Each row below holds a small network's activations on one input, seen along a few directions.
In each table, some parts of the input vary, and every possible input appears once, in random order.
Descriptions start from the smaller parts, as in this example, which fits no table here: one of 3 separate values, together with either a single point or one of 11 places around a ring or (one of 4 places along a line, together with one of 8 places around a ring).
Shared parts are said once, and a part with two or three values counts as separate values.
In the rows, zero is written as 128.

Other details of the inputs vary at random and push rows far along two fixed directions, the same in every table; ignore that.

A family of inputs:
x1: [136 122  98 143 149 143 132  83 192 131 120 146 127]
x2: [137 133 151 112 131 133 123 151 126 138 147  97 142]
x3: [132 111  78 148 108 120  94 117  61  70  93 182 116]
x4: [129 132 167 122 115 145 139 144 126 140 145 102 141]
x5: [133 152 140 100 132 129 130 150 134 137 155 114 125]
x6: [133 132 160 113 120 148 146 155 139 140 153 100 136]
x7: [ 95 152 134 131  95  95 162 150  91 110 114 132 105]
x8: [147 108 112 143 176 145 127  91 206 145 133 124 138]
x9: [147 107 123 148 169 144 128  85 205 158 132 116 151]
x10: [133 111  76 159 137 144 122  74 163  86  96 179 110]
x11: [ 99 144 183 124 112 113 184 163 130 159 143  79 132]
x12: [124 143 128 122  94 131 123 148  70 102 118 145 103]
x13: [132 122 162 108 130 138 132 151 124 142 151  99 157]
x14: [124 142 126 118 102 116 112 132  60 134 119 143 123]
x15: [135 128 161 119 117 141 137 152 127 137 149 101 144]
x16: [ 92 124 182 103 132  97 148 176 136 182 164  68 155]
x17: [139 107  95 148 145 150 131  98 190  98 122 149 131]
x18: [136 146 123 116 113 108 102 142  63 122 123 142 108]
x19: [ 93 141 115 113 108  78 124 165  92 113 121 138  95]
x20: [132 123  93 129 121 116  92 130  67  91 108 156 124]
x21: [121 134 136 123  97 127 120 134  60 118 119 144 123]
x22: [147 107 109 143 178 146 125  98 207 136 136 121 141]
x23: [101 140 188 129 111 108 177 160 124 161 142  76 143]
x24: [136 137 193  95 124 142 146 171 135 160 168  71 153]
x25: [127 148 141 124  98 125 121 141  76 131 118 138 116]
x26: [142 118  90 145 162 141 126  78 202 129 120 149 128]
x27: [135 143  96 127 115 114 106 123  79 113 106 162  96]
x28: [132 154 158  96 134 133 141 147 149 160 162 103 130]
x29: [141 100 117 147 172 144 126  81 197 158 131 122 163]
x30: [127 140 135 126  93 125 119 136  63 112 115 144 108]
x31: [133 141 152 119 118 131 131 131 120 159 138 110 133]
x32: [125 152 127 122  96 125 122 142  70 121 112 151 100]
x33: [131 148 150  97 130 139 138 156 147 137 157 100 134]
x34: [122 142 139 122 101 125 120 138  69 135 120 141 129]
x35: [126 115  86 150 107 124  98 110  64  76  91 181 115]
x36: [111  83  68 172 157  89 104  95 161 100  89 158 117]
x37: [136 134  87 127 118 118  98 136  76  83 105 159  99]
x38: [140 110  78 159 150 138 116  74 166 117  99 162 117]
x39: [109  88  72 163 161  97 116 101 177 107  97 151 113]
x40: [125 149 157 114 122 148 152 133 162 156 145 114 133]
x41: [121 152 128 114  91 131 129 148  83  99 125 148 104]
x42: [146  96 117 143 168 155 134 102 209 123 129 120 145]
x43: [100 114  92 167 111  89 131 112  72  88  80 164 116]
x44: [142 106 123 133 166 158 143 104 228 126 141 117 149]
x45: [133 134 154 109 137 127 124 139 117 162 152 106 148]
x46: [133 132 146 111 138 126 119 144 114 148 151 108 149]
x47: [136 104 111 155 148 155 136  85 183 121 115 140 128]
x48: [137 147 186  96 134 132 137 167 133 174 175  71 150]
Description of these inputs: one of 4 places along a line, together with either one of 2 separate values or one of 10 places around a ring.
The inputs of x9 and x27 match in every part but the place on the line of 4. If x4 is changed in the same way as x9 into x27, which row does it become?
> x12
Which other rows agree with x7 in the place on the line of 4? List them by row number.
> x1, x5, x10, x17, x19, x26, x28, x33, x40, x41, x44

A family of inputs:
x49: [132 109  73 140 155 141 116  87 205  99 121 168 125]
x50: [107 138 131 100 100  86 110 188  30 103 130 128 115]
x51: [136 166 155  74 103 117  94 178  29 151 154 122 118]
x52: [113  97 102 141 149 141 146 106 205 107 126 139 143]
x53: [ 89 155 156 102  92  65 129 176  34 159 133 109 115]
x54: [150 159 147  94 114 134 109 157  79 149 144 117 114]
x55: [162 127 109 144 163 167 124  84 193 131 126 139 121]
x56: [133 125 112 136 118 157 125  93 131 117 118 162 141]
x57: [103 138 164 112  83 137 145 157  85 125 139 126 136]
x58: [135 127 184  87 163 133 141 161 198 190 193  55 170]
x59: [130 110 195 130 139 152 162 144 180 174 159  59 173]
x60: [119 107  89 179 153 110 150  71 191 122  86 148 109]
x61: [142 132  34 143 113  89  65 122  44  43  72 207  66]
x62: [115 121 163 117 106 115 121 161  66 133 136 109 146]
x63: [144 162 163 117  95 146 141 144  74 134 135 119 120]
x64: [ 88 134  43 157  89  74 104  99  47  67  57 225  71]
x65: [118 138 147 110 111 108 135 180  87 120 136 102 119]
x66: [134  97  85 169 158 135 141  94 194  84 102 144 117]
x67: [131 121 196 132 128 160 178 138 181 160 155  69 155]
x68: [150  86  90 163 167 145  99  65 161 121 108 152 161]
x69: [100 154 162 119 107  86 147 164  88 166 130  98 115]
x70: [156 104 116 160 158 158 121  81 174 135 116 129 155]
x71: [150 116  80 156 164 139 121  89 200  93 113 152 108]
x72: [134 148 178  88 142 177 149 133 196 188 182  93 158]
The inputs of x49 and x58 match in every part but one. If x64 is changed in the same way as x49 into x58, which row does it become?
> x53
Describe the family of inputs behind these rows.
> one of 4 places along a line, together with either a single point or one of 5 places around a ring
Start at x68 and move only the place on the line of 4, one step at a time. The first step leads to x70. Which rows follow, in order?
> x63, x56

A family of inputs:
x73: [ 99 156 121 117  94  75 125 156  53 126 112 141  94]
x74: [129 140  53 157  96 116 104  90  70  66  71 214  72]
x75: [146  82 103 154 167 158 107  76 184 138 129 134 176]
x76: [127 161 223  94  92 151 179 189 117 175 178  50 146]
x77: [129 122  93 142 142 151 143  92 190 106 118 155 120]
x78: [158 117 139 124 153 148 113 128 147 135 142 109 145]
x79: [102 132 137 116 137 105 144 149 161 143 140 112 127]
x80: [151 112 151 113 172 161 130 131 213 153 168  90 160]
x81: [136 153  80  96 106 109  78 147  40  80 111 186  83]
x82: [116 123 150 139 139 108 142 133 140 160 126 101 134]
x83: [153 121 120 125 170 148 115  90 202 157 146 120 146]
x84: [113 153 230  87  86 158 170 174  95 179 175  73 164]
x85: [144  88  65 175 162 157 125  61 209  70  93 175 122]
x86: [107 141 131 131  95  82 126 169  46 107 113 123 108]
x87: [102 125 128 125 121  95 139 160 113 115 128 116 117]
x88: [ 96 118 127 135 104  94 120 139  56 117 107 143 134]
x89: [151 145 132 113 121 127  99 138  75 138 130 131 118]
x90: [145 113 122 162 148 160 146  80 193 139 117 128 138]
Describe the family of inputs behind these rows.
> one of 3 separate values, together with either a single point or one of 5 places around a ring
The inputs of x81 and x79 match in every part but the choice among 3 separate values. If x78 is changed in the same way as x81 into x79, which row does it become?
> x86
Change only the place on the ring of 5 in x90. List by row number the other rows that result.
> x74, x76, x77, x85
Change only the choice among 3 separate values in x82. List by row number the other rows that result.
> x89, x90

A family of inputs:
x91: [120 143 167  97 115 114 142 182 116 157 154  90 127]
x92: [177 109  86 148 159 183  96  62 187 119 116 166 130]
x93: [124 156 185 107 111 128 162 150 101 163 145  90 141]
x94: [124 145  88 137  89 107 113 130  61  93  87 183  75]
x95: [121 100  86 158 157 153 140  60 190 118 111 166 153]
x96: [130 143 182 122 138 144 177 135 162 180 159  68 149]
x97: [128 126 134 143 124 134 141 117 130 143 120 119 114]
x98: [120 172 176  94 108 123 162 156 120 153 164 101 125]
x99: [123 144 182 113 105 136 159 165 107 156 150  82 124]
x100: [116 177 169  92 104 128 161 162 124 155 155  97 128]
x101: [124 143 176 112 157 127 157 149 166 182 164  71 153]
x102: [127 138  88 138  92 111 120 142  61  65  90 175  87]
x103: [132 114 129 134 184 129 147  95 235 157 156 104 157]
x104: [117 141 122 124 117 101 108 149  72 128 115 140  97]
x105: [123 138 139 128  97 119 127 132  72 128 108 140 107]
x106: [119  68  44 168 164 132 101  68 164  72  90 190 142]
x107: [115 146 173  89 117 111 137 175 122 152 168  92 126]
x108: [118 139  84 124 106  85  89 131  61  92 104 181  79]
x109: [116 160 107 107 113  95 116 148  82 115 121 142 109]
x110: [182 113  47 162 163 170  88  43 161  83  94 197 125]
x111: [124 149 131 138  94 110 123 128  63 119 113 145 131]
x112: [135  99  88 163 155 141 134  81 205  84 114 156 126]
x113: [177  88  45 157 173 159  63  62 162  81  98 188 125]
x114: [116 143 174 104 123 118 138 178 110 157 153  87 126]
x115: [130 105  46 173 145 134 108  59 187  85  77 192 101]
x116: [134  93 149 164 152 156 145  91 223 153 136 103 174]
x117: [128  95  37 167 161 115  91  67 184  92  81 186 108]
x118: [123 122 127 124 115 103 115 152  63 102 113 129 122]
x119: [127 110 127 137 141 119 126 133 127 134 127 109 125]
x120: [178 110 138 129 168 201 130  95 222 135 156 109 166]
x121: [123 132 197 126 119 145 153 135 168 191 160  77 167]
x122: [136  92 151 154 162 159 157  91 224 153 131  97 160]
x123: [122 139  96 144  97 114 111 133  56  77  87 175  79]
x124: [120 152 182 111 110 138 160 174 112 138 150  89 127]
x125: [118 142 173 105 126 119 143 182 108 144 155  83 133]
x126: [126 145  76 130 113  84 105 135  53  92  94 174  93]
x127: [133  82 140 159 171 138 133 104 218 147 143  93 188]
x128: [122 123  92 137 109  90  90 125  42 101  85 170  95]
x129: [116 162 181  95 100 127 152 160 124 161 162 103 114]
x130: [138  95 142 160 167 162 166 100 224 141 138  88 156]
x131: [118 130 127 132 102  96  96 140  64 133 116 140 126]
x132: [178 109  78 141 185 162  90  67 183 122 126 154 149]
x133: [120  83  86 160 151 159 136  75 189  94 109 164 151]
x134: [123 139 189 109 106 136 160 165 105 142 147  84 142]
x135: [117 132 182 112 110 113 126 169 103 164 156  85 157]
x136: [117 146 172  90 120 112 142 180 121 139 170  89 133]
x137: [104 133 126 114  89 134 128 140  72 109 121 158 119]
x138: [137  84 100 184 149 144 126  75 190 100 104 145 159]
x139: [116 137  76 123 105  94  96 149  65  66  98 169  94]
x140: [179  87  44 158 175 160  68  67 161  68 101 185 132]
x141: [102 123 118 108 105 115 111 148  68 116 125 151 125]
x142: [111 151 164  88 112 116 135 180 124 152 157  91 127]
x143: [101 146 179  93  96 145 153 154 109 171 157 110 140]
x144: [117  98 125 133 179 146 147  89 217 165 149 114 182]
x145: [128 145 133 139 134 131 148 120 134 132 123 127 122]
x146: [125 142 114 127 122  96 121 141  60 124 117 129 111]
x147: [121 123 128 123 112 101 110 147  64 115 111 133 115]
x148: [136  98 138 147 186 134 147  89 215 167 137  93 173]
x149: [121 132 122 127 116 102 113 145  69 135 117 127 102]
x150: [128 155  84 136  96 103 123 127  57  85  89 181  86]
x151: [122 133 170 109 124 118 145 177 100 147 155  74 136]
x152: [118 147  85 129  88 113 113 141  68  60  94 175  87]
x153: [123 134 118 117 113 103 123 166  84 104 122 132 112]
x154: [115 154 120 114  89 120 126 151  91 102 116 146  96]
x155: [166 144 184  92 131 190 134 142 164 167 177  88 153]
x156: [122 139 123 132 110  92 106 137  59 125 118 138 137]
x157: [136 104 137 148 158 157 162 104 238 149 136 106 146]
x158: [118 159 184 109 108 135 153 162 115 168 148  95 117]
x159: [119 149 128 116  93 115 127 146  87  99 126 150  93]
x160: [123 133 175 105 142 127 153 157 179 193 164  74 144]
x161: [101 129 120 107 107 114 110 141  72 135 126 152 123]
x162: [173 107 130 122 182 178 104  90 219 170 157 110 161]
Describe the family of inputs behind these rows.
> one of 2 separate values, together with one of 4 places along a line, together with either a single point or one of 8 places along a line
The inputs of x107 and x108 match in every part but the place on the line of 4. If x122 is changed in the same way as x107 into x108, which row does it become?
> x105
The inputs of x112 and x129 match in every part but the place on the line of 4. If x118 is changed in the same way as x112 into x129, which row does it become?
> x128
Which other rows agree with x118 in the place on the line of 4 and the choice among 2 separate values? List them by row number.
> x106, x125, x127, x136, x139, x140, x151, x153
Change only the choice among 2 separate values in x150. List by row number the other rows that result.
> x126
Start at x152 and move only the place on the line of 4, one step at a time. The first step leads to x154. Which rows follow, in order?
> x115, x100
Change only the choice among 2 separate values in x158. List by row number the other rows that result.
> x104
Change only the place on the line of 8 in x135. List by row number the other rows that result.
> x91, x107, x114, x119, x141, x142, x147
